Look-ups in named tables: a row name and a column name give one cell, copied from the table.

Ran.csv
,Som,Gab
Bazog,100,114
Sep,66,167
Kupel,153,101
Terotig,174,3
Lafef,91,203
Kemu,60,198
Vak,191,46
Papugaz,163,74

Kupel, Gab -> 101
Kemu, Gab -> 198
Terotig, Som -> 174
Papugaz, Som -> 163
Lafef, Som -> 91
Terotig, Gab -> 3

Sama.tsv
	Ful	Gitetir	Zovin	Dodeve	Fibo	Tiz
Mumu	0.5	0.8	0.1	-0.7	0.3	0.8
Ziz	0.6	0.8	0.1	-0.7	0.3	0.8
Sirevis	0.6	0.7	0.1	-0.7	0.3	0.8
Lam	0.7	0.9	0.2	-0.7	0.3	1.0
Papibob	0.8	0.9	0.2	-0.7	0.3	1.0
Fibimu	0.4	0.3	0.2	0.1	0.3	0.5
Serubed	0.7	0.8	0.2	-0.7	0.3	0.9
Vube	0.5	0.3	0.2	0.1	0.3	0.5
Gik	0.6	0.8	0.2	-0.7	0.3	0.8
Fiz	0.6	0.8	0.2	-0.5	0.3	0.8
Kupag	0.6	0.8	0.2	-0.7	0.2	0.8
Fom	0.6	0.8	0.2	-0.7	0.3	0.8
Kidulu	0.6	0.7	0.1	-0.7	0.2	0.8

Sirevis, Zovin -> 0.1
Kupag, Gitetir -> 0.8
Kupag, Zovin -> 0.2
Fiz, Dodeve -> -0.5
Ziz, Dodeve -> -0.7
Fiz, Ful -> 0.6
Mumu, Gitetir -> 0.8
Lam, Ful -> 0.7
Fibimu, Tiz -> 0.5
Gik, Zovin -> 0.2
Fibimu, Dodeve -> 0.1

Kino =
	Lof	Dur
Nirem	165	162
Kekitul	171	161
Kagiv	194	110
Danubev	211	117
Tetot	210	156
Sakofad	84	89
Lubodar	43	67

What is the Dur of Kagiv in Kino? 110
What is the Dur of Nirem in Kino? 162
What is the Lof of Sakofad in Kino? 84
What is the Lof of Tetot in Kino? 210
What is the Lof of Kekitul in Kino? 171
What is the Lof of Kagiv in Kino? 194
What is the Lof of Lubodar in Kino? 43
What is the Lof of Nirem in Kino? 165
What is the Dur of Lubodar in Kino? 67
What is the Dur of Sakofad in Kino? 89
What is the Dur of Danubev in Kino? 117
What is the Lof of Danubev in Kino? 211

Let =
	Desori	Fina	Fak	Perun	Zesesu	Vor	Pum	Semom
Lanuke	135	143	188	154	188	128	167	149
Ler	152	155	109	121	150	159	165	159
Zipaka	156	144	61	153	155	179	150	155
Banibuz	162	138	155	151	154	146	164	128
Duzezu	148	162	137	127	180	155	125	118
Tigupod	169	165	201	169	189	134	176	125
Koza	151	161	134	175	86	162	144	154
Veluko	152	162	179	166	197	155	161	187
Zesup	153	146	141	154	136	179	140	159
Kob	161	172	221	130	174	163	163	145
Vumo	150	154	196	145	188	154	157	141
Dap	165	156	150	160	166	141	153	147
Nav	142	155	116	148	165	148	164	152
Lenebol	153	158	104	102	156	141	136	176

Fak of Lanuke is 188
Pum of Nav is 164
Zesesu of Kob is 174
Desori of Ler is 152
Fina of Duzezu is 162
Semom of Vumo is 141
Desori of Banibuz is 162
Fina of Zesup is 146

Fepapa
         Ratule  Gib  Lasosis  Bekan
Nemam       218  394      503    749
Gitebed     285  339      456    416
Sigo        469  625      285    323
Kapil       292  402      347    348
Golipad      76  288      677    731
Zulure      707  589      284    236
Tul         783  548      188     88
Tuparo      151  246      576    679
Kenup       536  292      520    445
Dof         804  556      326    183

What is the Ratule of Kapil in Fepapa?
292
What is the Ratule of Golipad in Fepapa?
76
What is the Ratule of Tuparo in Fepapa?
151
What is the Lasosis of Golipad in Fepapa?
677
What is the Ratule of Kenup in Fepapa?
536
What is the Bekan of Sigo in Fepapa?
323
What is the Bekan of Golipad in Fepapa?
731
What is the Bekan of Gitebed in Fepapa?
416
What is the Lasosis of Tul in Fepapa?
188
What is the Ratule of Zulure in Fepapa?
707
What is the Gib of Dof in Fepapa?
556
What is the Bekan of Kapil in Fepapa?
348
What is the Gib of Kenup in Fepapa?
292
What is the Gib of Kapil in Fepapa?
402
What is the Ratule of Dof in Fepapa?
804
What is the Gib of Nemam in Fepapa?
394
What is the Ratule of Tul in Fepapa?
783

Saf:
|  | Tofafa | Vefa | Mugipek | Lan | Bazud | Gek |
|---|---|---|---|---|---|---|
| Kagov | 159 | 133 | 79 | 46 | 190 | 152 |
| Genisez | 216 | 135 | 185 | 231 | 111 | 142 |
| Bilu | 180 | 92 | 132 | 122 | 141 | 102 |

Lan of Bilu is 122
Vefa of Bilu is 92
Bazud of Genisez is 111
Tofafa of Genisez is 216
Mugipek of Kagov is 79
Tofafa of Bilu is 180
Gek of Genisez is 142
Lan of Kagov is 46
Bazud of Bilu is 141
Bazud of Kagov is 190
Gek of Kagov is 152
Mugipek of Genisez is 185
Vefa of Genisez is 135
Lan of Genisez is 231
Gek of Bilu is 102
Tofafa of Kagov is 159
Mugipek of Bilu is 132
Vefa of Kagov is 133
Which row has the largest Lan? Genisez

Table Zekaso
|  | Moris | Bama | Medoti | Gem |
|---|---|---|---|---|
| Konis | 5 | -43 | 5 | -30 |
| Vot | 6 | -58 | 51 | -16 |
| Zalito | 6 | -29 | -30 | -33 |

Konis, Moris => 5
Vot, Bama => -58
Zalito, Bama => -29
Konis, Medoti => 5
Zalito, Medoti => -30
Vot, Medoti => 51
Zalito, Moris => 6
Konis, Gem => -30
Vot, Gem => -16
Zalito, Gem => -33
Konis, Bama => -43
Vot, Moris => 6

Tad:
        Veset  Pipogu  Moside  Gote  Kuzuta  Sola
Sazer    5130    5568    7123  1009    6888  1012
Gar      4502    1240    7080  1525    7128  1304
Zikes    2346    1534    1614  7393    7165  5779
Vibamu   7418     881    6972  6877    7133  3631
Pigim    7175    6917    7036  1176    7290  7581
Midu     1476    1508    1027  7469    1525  1966
Pusav     765    1517    1062  7106    1149  1468
Rim      7727    7323    7037   570    6776  7575
Mis      2437    7343    6745  1435    1997   859
Sos      1243    1042    7393  7286    1870   893

Rim, Veset => 7727
Zikes, Kuzuta => 7165
Midu, Kuzuta => 1525
Sazer, Kuzuta => 6888
Sos, Moside => 7393
Zikes, Veset => 2346
Pusav, Sola => 1468
Sos, Veset => 1243
Vibamu, Veset => 7418
Gar, Veset => 4502
Vibamu, Kuzuta => 7133
Mis, Moside => 6745
Vibamu, Gote => 6877
Vibamu, Moside => 6972
Zikes, Moside => 1614

Table Soz
         Puro  Tefed  Vobupep  Nobuze   Lor  Kege
Keposus  -0.5   -4.2     -4.8    -5.1  -3.5   1.6
Mupe     -0.6   -1.7     -3.4    -5.3  -1.1   2.6
Fumizog   1.4    0.0      1.3     0.9   2.7   1.6
Kavusig   0.0   -3.6     -3.1    -3.7  -2.4   1.6
Zav      -0.7   -2.3     -2.7    -2.5  -3.2   0.4
Sut       1.2    6.2      6.7     7.4   5.0  -1.2
Gez       1.3    5.9      5.9     7.0   3.5  -1.8

Kege of Gez: -1.8
Kege of Mupe: 2.6
Puro of Gez: 1.3
Lor of Mupe: -1.1
Vobupep of Fumizog: 1.3
Lor of Sut: 5.0
Nobuze of Sut: 7.4
Tefed of Sut: 6.2
Kege of Zav: 0.4
Vobupep of Sut: 6.7
Nobuze of Mupe: -5.3
Lor of Fumizog: 2.7
Puro of Kavusig: 0.0
Lor of Keposus: -3.5

Gutad =
columns: Rudifiz, Gepima, Mizo, Gosen, Fes
Geg: [93, 83, 71, 81, 76]
Nikig: [97, 87, 85, 100, 63]
Mapi: [184, 48, 64, 173, 82]
Ronaze: [152, 63, 78, 207, 72]
Ronugeg: [153, 71, 71, 148, 75]
Zus: [43, 69, 76, 67, 75]

Ronaze, Fes: 72
Ronaze, Gepima: 63
Ronugeg, Gepima: 71
Zus, Gosen: 67
Geg, Mizo: 71
Zus, Mizo: 76
Ronaze, Rudifiz: 152
Nikig, Fes: 63
Ronaze, Mizo: 78

Zezo:
,Doseme,Zif,Derama,Fet
Netofu,315,449,458,909
Zifad,434,526,507,862
Tefi,767,686,711,265
Tis,663,736,697,239
Tozag,843,635,649,288
Fisa,846,734,768,269
Kan,871,688,686,290
Kug,729,754,679,246
Gasita,389,443,473,931
Neb,817,704,710,249
Bip,330,470,402,945

Bip, Doseme -> 330
Gasita, Fet -> 931
Netofu, Fet -> 909
Neb, Fet -> 249
Tis, Derama -> 697
Tefi, Zif -> 686
Zifad, Doseme -> 434

Konefez =
         Sok  Zene  Ziz  Bovir  Kodase  Losilo  Dalafor  Ris  Valu
Bozifur  107   212  175    182     176      92       35  210   221
Nenudi   121   145   28    109     167     126      165  109   110
Navuso    83   167  193    131      77     138       83   89   161
Rutegu    58   204  168    165     127     146       57  108   202
Bebom    254    70  121     48      70      21      177  152    63

Nenudi, Dalafor -> 165
Bozifur, Bovir -> 182
Navuso, Bovir -> 131
Bebom, Kodase -> 70
Navuso, Losilo -> 138
Navuso, Kodase -> 77
Navuso, Zene -> 167
Navuso, Ris -> 89
Bozifur, Sok -> 107
Bebom, Ziz -> 121
Bozifur, Dalafor -> 35
Bozifur, Kodase -> 176
Rutegu, Kodase -> 127
Navuso, Sok -> 83
Bebom, Zene -> 70
Bebom, Dalafor -> 177
Bebom, Bovir -> 48

